Each row below holds a small network's activations on one record, seen along a few directions.
After each row come some of the record's fields: D, S, P, F, K, W.
Not every record has every field; a missing one is left out.
The largest differences between rows may come from other fields.
(in the rows, 500 means zero)
Strong random noise was added to every row along 5 fixed directions; ignore it. To show where, here is one row again and again, with new noise each time:
| 493 | 414 | 479 | 534 | 396 | 379 | 531 | 479 | 560 | 416 | 490 | 611 | 572 | 406 | 653 | 568 | 585 | 399 | 273 | 692 | 509 | 327 | 479 | 453 | 541 | 541 | 508 | 389 | 271 |
| 415 | 422 | 677 | 636 | 414 | 523 | 616 | 461 | 265 | 395 | 380 | 709 | 603 | 285 | 448 | 431 | 381 | 393 | 415 | 444 | 802 | 353 | 370 | 353 | 542 | 462 | 549 | 524 | 584 |
| 423 | 767 | 573 | 623 | 508 | 471 | 429 | 628 | 437 | 547 | 607 | 401 | 341 | 541 | 321 | 404 | 485 | 626 | 574 | 268 | 531 | 358 | 573 | 351 | 509 | 503 | 787 | 701 | 606 |
| 554 | 564 | 579 | 497 | 479 | 218 | 528 | 775 | 372 | 360 | 520 | 369 | 732 | 420 | 547 | 704 | 776 | 466 | 509 | 731 | 470 | 415 | 536 | 382 | 497 | 584 | 261 | 392 | 274 |
| 483 | 621 | 448 | 497 | 528 | 532 | 430 | 492 | 506 | 514 | 582 | 478 | 324 | 613 | 495 | 368 | 476 | 600 | 479 | 303 | 497 | 472 | 535 | 503 | 515 | 513 | 694 | 510 | 619 |
| 566 | 581 | 631 | 459 | 612 | 504 | 510 | 637 | 134 | 391 | 468 | 394 | 585 | 521 | 367 | 418 | 522 | 632 | 684 | 285 | 664 | 687 | 460 | 487 | 458 | 524 | 326 | 424 | 831 |
| 559 | 357 | 493 | 499 | 524 | 715 | 469 | 221 | 397 | 478 | 439 | 647 | 401 | 517 | 460 | 254 | 298 | 634 | 342 | 273 | 651 | 674 | 413 | 645 | 469 | 507 | 593 | 383 | 863 |

| 559 | 520 | 375 | 389 | 421 | 272 | 622 | 540 | 623 | 435 | 554 | 480 | 581 | 569 | 693 | 803 | 705 | 340 | 528 | 746 | 320 | 386 | 464 | 463 | 526 | 481 | 182 | 342 | 160 | : D: d2 / S: s2 / P: p2 / F: f2 / K: k1 / W: w5
| 517 | 283 | 587 | 745 | 355 | 722 | 428 |  78 | 730 | 796 | 400 | 702 | 449 | 241 | 215 | 432 | 199 | 583 | 202 | 655 | 519 | 487 | 492 | 548 | 440 | 498 | 761 | 734 | 492 | : D: d1 / S: s1 / P: p1 / F: f1 / K: k1 / W: w5
| 443 | 325 | 674 | 650 | 447 | 598 | 518 | 434 | 466 | 498 | 351 | 670 | 631 | 240 | 373 | 457 | 306 | 421 | 390 | 610 | 677 | 478 | 467 | 424 | 510 | 508 | 599 | 618 | 501 | : D: d1 / S: s1 / P: p2 / F: f2 / K: k1 / W: w5
| 593 | 284 | 435 | 513 | 409 | 504 | 568 | 172 | 492 | 344 | 450 | 702 | 562 | 453 | 636 | 417 | 471 | 514 | 156 | 584 | 572 | 554 | 352 | 606 | 518 | 534 | 390 | 260 | 540 | : D: d1 / S: s2 / P: p2 / W: w3
| 477 | 492 | 481 | 530 | 543 | 679 | 454 | 328 | 497 | 587 | 524 | 587 | 333 | 538 | 440 | 239 | 331 | 634 | 426 | 260 | 598 | 560 | 474 | 569 | 498 | 495 | 761 | 565 | 759 | : D: d1 / S: s1 / P: p1 / F: f1 / K: k2 / W: w3
| 465 | 426 | 554 | 518 | 444 | 528 | 704 | 228 | 336 | 435 | 427 | 797 | 643 | 425 | 648 | 397 | 457 | 351 | 396 | 511 | 768 | 481 | 250 | 505 | 638 | 374 | 315 | 378 | 577 | : D: d1 / S: s2 / P: p1 / W: w2
| 583 | 528 | 637 | 524 | 511 | 536 | 559 | 582 | 322 | 561 | 426 | 388 | 586 | 468 | 241 | 672 | 465 | 560 | 716 | 447 | 505 | 622 | 504 | 440 | 394 | 479 | 287 | 554 | 633 | : D: d1 / S: s2 / P: p2 / F: f2 / K: k1 / W: w5
| 438 | 406 | 677 | 683 | 525 | 662 | 407 | 328 | 446 | 580 | 432 | 609 | 578 | 286 | 321 | 252 | 331 | 595 | 322 | 488 | 708 | 564 | 489 | 541 | 518 | 495 | 720 | 694 | 679 | : D: d1 / S: s1 / P: p2 / F: f1 / K: k2 / W: w2
| 594 | 481 | 556 | 654 | 433 | 430 | 460 | 355 | 508 | 495 | 534 | 464 | 571 | 409 | 363 | 472 | 548 | 710 | 255 | 613 | 447 | 547 | 498 | 503 | 443 | 586 | 503 | 513 | 501 | : D: d2 / S: s2 / P: p1 / W: w3
| 550 | 390 | 315 | 556 | 390 | 499 | 326 | 339 | 948 | 621 | 586 | 505 | 327 | 506 | 554 | 515 | 477 | 555 | 143 | 751 | 184 | 415 | 653 | 621 | 459 | 627 | 780 | 514 | 174 | : D: d2 / S: s2 / P: p2 / F: f1 / K: k1 / W: w3
| 402 | 338 | 682 | 693 | 345 | 484 | 557 | 555 | 576 | 581 | 356 | 610 | 694 | 146 | 380 | 667 | 445 | 291 | 426 | 811 | 571 | 285 | 498 | 328 | 489 | 495 | 568 | 691 | 189 | : D: d2 / S: s1 / P: p1 / F: f1 / K: k1 / W: w5
| 570 | 723 | 482 | 656 | 520 | 455 | 451 | 243 | 606 | 628 | 699 | 478 | 422 | 581 | 409 | 322 | 546 | 690 | 317 | 470 | 463 | 487 | 465 | 539 | 584 | 463 | 629 | 621 | 601 | : D: d1 / S: s2 / P: p2 / W: w2
| 487 | 504 | 479 | 500 | 659 | 702 | 353 | 402 | 461 | 489 | 517 | 466 | 325 | 620 | 447 | 212 | 347 | 687 | 499 | 179 | 567 | 669 | 524 | 627 | 496 | 505 | 703 | 548 | 862 | : D: d2 / S: s2 / P: p2 / F: f2 / K: k2 / W: w1
| 458 | 460 | 383 | 506 | 371 | 474 | 501 | 359 | 664 | 461 | 541 | 628 | 362 | 548 | 575 | 499 | 456 | 494 | 333 | 474 | 434 | 363 | 475 | 480 | 486 | 501 | 671 | 465 | 426 | : D: d2 / S: s1 / P: p1 / W: w3
| 493 | 417 | 699 | 634 | 497 | 410 | 558 | 573 | 288 | 360 | 412 | 539 | 773 | 281 | 519 | 509 | 565 | 413 | 416 | 675 | 682 | 464 | 408 | 390 | 538 | 484 | 329 | 485 | 469 | : D: d1 / S: s2 / P: p2 / F: f2 / K: k2 / W: w1
| 447 | 474 | 597 | 624 | 356 | 397 | 657 | 425 | 317 | 311 | 435 | 655 | 597 | 371 | 481 | 512 | 471 | 423 | 409 | 491 | 686 | 343 | 339 | 337 | 525 | 467 | 438 | 478 | 508 | : D: d2 / S: s2 / P: p1 / W: w3
| 435 | 665 | 656 | 499 | 599 | 205 | 588 | 960 | 280 | 356 | 525 | 315 | 822 | 394 | 618 | 643 | 831 | 348 | 739 | 713 | 593 | 381 | 495 | 269 | 592 | 488 | 227 | 554 | 263 | : D: d1 / S: s2 / P: p1 / F: f2 / K: k2 / W: w1
| 342 | 679 | 574 | 578 | 437 | 287 | 594 | 788 | 501 | 489 | 552 | 473 | 589 | 383 | 552 | 605 | 663 | 347 | 584 | 625 | 523 | 186 | 537 | 260 | 607 | 503 | 590 | 643 | 175 | : D: d1 / S: s1 / P: p1 / F: f1 / K: k1 / W: w3
| 398 | 350 | 325 | 385 | 459 | 587 | 612 | 392 | 628 | 434 | 417 | 733 | 346 | 585 | 816 | 495 | 406 | 254 | 461 | 434 | 555 | 339 | 412 | 529 | 613 | 453 | 583 | 359 | 387 | : D: d1 / S: s2 / P: p1 / F: f2 / K: k1 / W: w4
| 560 | 443 | 390 | 499 | 447 | 401 | 467 | 368 | 674 | 456 | 578 | 555 | 509 | 499 | 667 | 482 | 618 | 541 | 188 | 685 | 396 | 458 | 508 | 557 | 542 | 578 | 520 | 363 | 307 | : D: d1 / S: s2 / P: p2 / W: w3
| 364 | 353 | 566 | 556 | 372 | 389 | 714 | 448 | 488 | 425 | 397 | 803 | 739 | 252 | 787 | 604 | 570 | 136 | 327 | 795 | 701 | 190 | 344 | 389 | 670 | 408 | 382 | 424 | 149 | : D: d1 / S: s1 / P: p1 / F: f2 / K: k2 / W: w1
| 624 | 600 | 582 | 441 | 592 | 396 | 582 | 628 | 211 | 422 | 490 | 352 | 633 | 520 | 397 | 551 | 602 | 604 | 686 | 446 | 554 | 656 | 449 | 476 | 471 | 511 | 142 | 397 | 675 | : D: d1 / S: s2 / P: p2 / F: f1 / K: k1 / W: w3
| 628 | 452 | 296 | 467 | 456 | 481 | 388 | 248 | 694 | 434 | 606 | 496 | 332 | 689 | 600 | 424 | 538 | 714 | 183 | 497 | 280 | 602 | 527 | 692 | 454 | 612 | 570 | 309 | 512 | : D: d2 / S: s2 / P: p2 / W: w3
| 536 | 326 | 610 | 690 | 374 | 550 | 518 | 259 | 485 | 479 | 420 | 655 | 590 | 299 | 388 | 461 | 399 | 583 | 206 | 581 | 595 | 490 | 419 | 488 | 463 | 538 | 585 | 480 | 560 | : D: d1 / S: s1 / P: p1 / F: f2 / K: k2 / W: w3
| 481 | 698 | 671 | 707 | 483 | 354 | 528 | 603 | 402 | 545 | 559 | 370 | 595 | 363 | 288 | 519 | 581 | 599 | 513 | 565 | 553 | 369 | 529 | 330 | 517 | 500 | 556 | 745 | 469 | : D: d1 / S: s2 / P: p1 / F: f1 / K: k1 / W: w4
| 473 | 555 | 412 | 400 | 563 | 565 | 554 | 423 | 394 | 426 | 544 | 574 | 384 | 641 | 641 | 291 | 472 | 526 | 522 | 263 | 604 | 564 | 407 | 534 | 563 | 471 | 512 | 402 | 672 | : D: d2 / S: s2 / P: p1 / W: w3
| 506 | 362 | 530 | 495 | 454 | 703 | 644 | 267 | 311 | 465 | 379 | 689 | 474 | 484 | 420 | 396 | 257 | 510 | 504 | 276 | 705 | 612 | 364 | 529 | 456 | 432 | 469 | 453 | 795 | : D: d2 / S: s2 / P: p1 / F: f2 / K: k1 / W: w3
| 436 | 755 | 384 | 490 | 457 | 370 | 543 | 614 | 601 | 473 | 661 | 413 | 279 | 692 | 546 | 563 | 564 | 494 | 613 | 364 | 361 | 299 | 529 | 364 | 525 | 472 | 652 | 588 | 396 | : D: d2 / S: s2 / P: p1 / F: f2 / K: k1 / W: w3
| 366 | 389 | 785 | 758 | 458 | 577 | 546 | 498 | 354 | 540 | 356 | 656 | 715 | 133 | 373 | 388 | 377 | 382 | 376 | 648 | 781 | 375 | 441 | 376 | 555 | 458 | 626 | 739 | 461 | : D: d2 / S: s2 / P: p2 / F: f1 / K: k1 / W: w1
| 422 | 754 | 571 | 604 | 474 | 298 | 566 | 592 | 524 | 551 | 636 | 518 | 585 | 467 | 539 | 547 | 681 | 411 | 501 | 619 | 535 | 249 | 478 | 334 | 644 | 448 | 536 | 635 | 273 | : D: d1 / S: s1 / P: p2 / W: w2
| 523 | 593 | 580 | 470 | 662 | 418 | 402 | 748 | 372 | 446 | 543 | 282 | 642 | 503 | 489 | 469 | 669 | 582 | 616 | 536 | 489 | 623 | 583 | 529 | 501 | 551 | 378 | 518 | 530 | : D: d1 / S: s1 / P: p2 / F: f2 / K: k2 / W: w1
| 511 | 479 | 625 | 615 | 442 | 497 | 475 | 565 | 554 | 660 | 439 | 413 | 576 | 364 | 251 | 698 | 479 | 543 | 561 | 624 | 394 | 475 | 583 | 465 | 398 | 497 | 491 | 660 | 431 | : D: d2 / S: s1 / P: p1 / F: f2 / K: k1 / W: w1
| 625 | 346 | 399 | 456 | 513 | 637 | 382 | 307 | 720 | 642 | 492 | 482 | 427 | 556 | 448 | 502 | 385 | 653 | 371 | 574 | 323 | 715 | 584 | 652 | 398 | 529 | 522 | 457 | 564 | : D: d1 / S: s1 / P: p2 / F: f2 / K: k1 / W: w5
| 466 | 638 | 626 | 543 | 643 | 470 | 444 | 698 | 307 | 448 | 538 | 356 | 579 | 482 | 455 | 372 | 576 | 567 | 617 | 424 | 603 | 558 | 526 | 452 | 536 | 506 | 497 | 602 | 615 | : D: d1 / S: s2 / P: p2 / F: f1 / K: k2 / W: w1
| 262 | 852 | 634 | 681 | 447 | 522 | 615 | 624 | 351 | 554 | 579 | 523 | 298 | 525 | 313 | 408 | 370 | 456 | 749 | 128 | 683 | 195 | 454 | 185 | 562 | 343 | 852 | 883 | 625 | : D: d2 / S: s2 / P: p1 / F: f2 / K: k1 / W: w4

Which values does each new row have?
| 653 | 434 | 459 | 401 | 529 | 389 | 495 | 477 | 412 | 336 | 511 | 467 | 610 | 548 | 562 | 532 | 618 | 591 | 419 | 550 | 478 | 648 | 455 | 581 | 465 | 578 | 246 | 244 | 582 | : D: d1 / S: s1 / P: p2 / W: w3
| 512 | 520 | 588 | 555 | 484 | 370 | 644 | 477 | 292 | 338 | 487 | 568 | 682 | 392 | 563 | 431 | 588 | 465 | 433 | 562 | 682 | 478 | 343 | 406 | 582 | 485 | 316 | 420 | 530 | : D: d1 / S: s2 / P: p1 / W: w3
| 469 | 560 | 349 | 410 | 513 | 544 | 371 | 538 | 775 | 674 | 573 | 406 | 296 | 618 | 560 | 545 | 513 | 492 | 550 | 523 | 268 | 480 | 636 | 546 | 487 | 500 | 632 | 558 | 324 | : D: d1 / S: s1 / P: p1 / F: f1 / K: k1 / W: w5
| 701 | 635 | 339 | 478 | 485 | 319 | 334 | 366 | 803 | 595 | 725 | 290 | 474 | 701 | 469 | 616 | 749 | 775 | 317 | 703 | 109 | 622 | 618 | 674 | 429 | 587 | 427 | 417 | 383 | : D: d2 / S: s1 / P: p2 / W: w2
| 479 | 398 | 570 | 567 | 367 | 492 | 577 | 411 | 379 | 379 | 405 | 643 | 548 | 404 | 426 | 561 | 429 | 480 | 429 | 445 | 620 | 423 | 407 | 420 | 455 | 513 | 480 | 450 | 542 | : D: d2 / S: s1 / P: p1 / W: w3
| 665 | 342 | 603 | 677 | 426 | 496 | 442 | 374 | 551 | 544 | 467 | 399 | 648 | 305 | 216 | 571 | 479 | 684 | 276 | 722 | 402 | 628 | 553 | 549 | 343 | 604 | 472 | 559 | 519 | : D: d1 / S: s2 / P: p2 / F: f1 / K: k1 / W: w3
| 639 | 338 | 591 | 599 | 495 | 584 | 464 | 233 | 421 | 496 | 454 | 565 | 595 | 387 | 327 | 358 | 404 | 742 | 265 | 511 | 573 | 730 | 421 | 616 | 418 | 569 | 466 | 438 | 771 | : D: d1 / S: s1 / P: p1 / W: w3
| 390 | 602 | 268 | 323 | 481 | 493 | 521 | 513 | 637 | 446 | 605 | 589 | 240 | 755 | 776 | 447 | 530 | 409 | 546 | 300 | 427 | 365 | 489 | 503 | 572 | 475 | 665 | 402 | 412 | : D: d2 / S: s1 / P: p1 / W: w3
| 424 | 397 | 497 | 625 | 461 | 538 | 425 | 351 | 593 | 406 | 523 | 671 | 425 | 401 | 621 | 236 | 421 | 503 | 141 | 545 | 592 | 400 | 459 | 493 | 566 | 579 | 816 | 546 | 424 | : D: d2 / S: s2 / P: p2 / W: w3
| 453 | 641 | 519 | 592 | 402 | 472 | 616 | 472 | 587 | 682 | 548 | 494 | 457 | 468 | 363 | 610 | 472 | 433 | 603 | 529 | 428 | 341 | 482 | 386 | 502 | 396 | 522 | 686 | 385 | : D: d2 / S: s2 / P: p1 / F: f1 / K: k1 / W: w5
| 451 | 657 | 433 | 484 | 531 | 584 | 498 | 409 | 537 | 578 | 597 | 545 | 315 | 645 | 555 | 399 | 465 | 503 | 544 | 267 | 527 | 429 | 475 | 494 | 573 | 399 | 643 | 513 | 617 | : D: d1 / S: s1 / P: p2 / F: f2 / K: k2 / W: w1
| 435 | 305 | 395 | 350 | 514 | 667 | 627 | 342 | 457 | 365 | 387 | 811 | 451 | 546 | 864 | 335 | 342 | 211 | 428 | 454 | 719 | 527 | 333 | 546 | 637 | 417 | 461 | 292 | 519 | : D: d1 / S: s2 / P: p2 / F: f2 / K: k1 / W: w5
| 459 | 640 | 473 | 690 | 435 | 528 | 493 | 155 | 686 | 661 | 644 | 653 | 379 | 498 | 504 | 286 | 456 | 580 | 192 | 505 | 521 | 356 | 445 | 498 | 637 | 424 | 774 | 646 | 477 | : D: d1 / S: s2 / P: p2 / W: w2
| 545 | 734 | 492 | 451 | 546 | 300 | 498 | 717 | 368 | 393 | 622 | 276 | 528 | 642 | 479 | 558 | 729 | 638 | 647 | 444 | 397 | 547 | 537 | 436 | 477 | 565 | 350 | 462 | 488 | : D: d2 / S: s2 / P: p1 / W: w3
| 583 | 397 | 405 | 521 | 412 | 422 | 475 | 374 | 731 | 535 | 544 | 552 | 539 | 466 | 606 | 574 | 574 | 508 | 225 | 769 | 346 | 459 | 533 | 569 | 508 | 577 | 517 | 384 | 262 | : D: d1 / S: s1 / P: p2 / F: f1 / K: k1 / W: w3
| 553 | 389 | 564 | 564 | 461 | 450 | 606 | 360 | 376 | 394 | 457 | 621 | 680 | 362 | 556 | 439 | 547 | 493 | 309 | 616 | 648 | 516 | 363 | 487 | 544 | 530 | 353 | 391 | 493 | : D: d1 / S: s2 / P: p1 / W: w3
| 564 | 405 | 522 | 569 | 458 | 540 | 482 | 302 | 508 | 492 | 486 | 582 | 525 | 429 | 434 | 423 | 460 | 621 | 301 | 506 | 544 | 561 | 450 | 548 | 477 | 555 | 542 | 446 | 590 | : D: d1 / S: s1 / P: p1 / W: w3
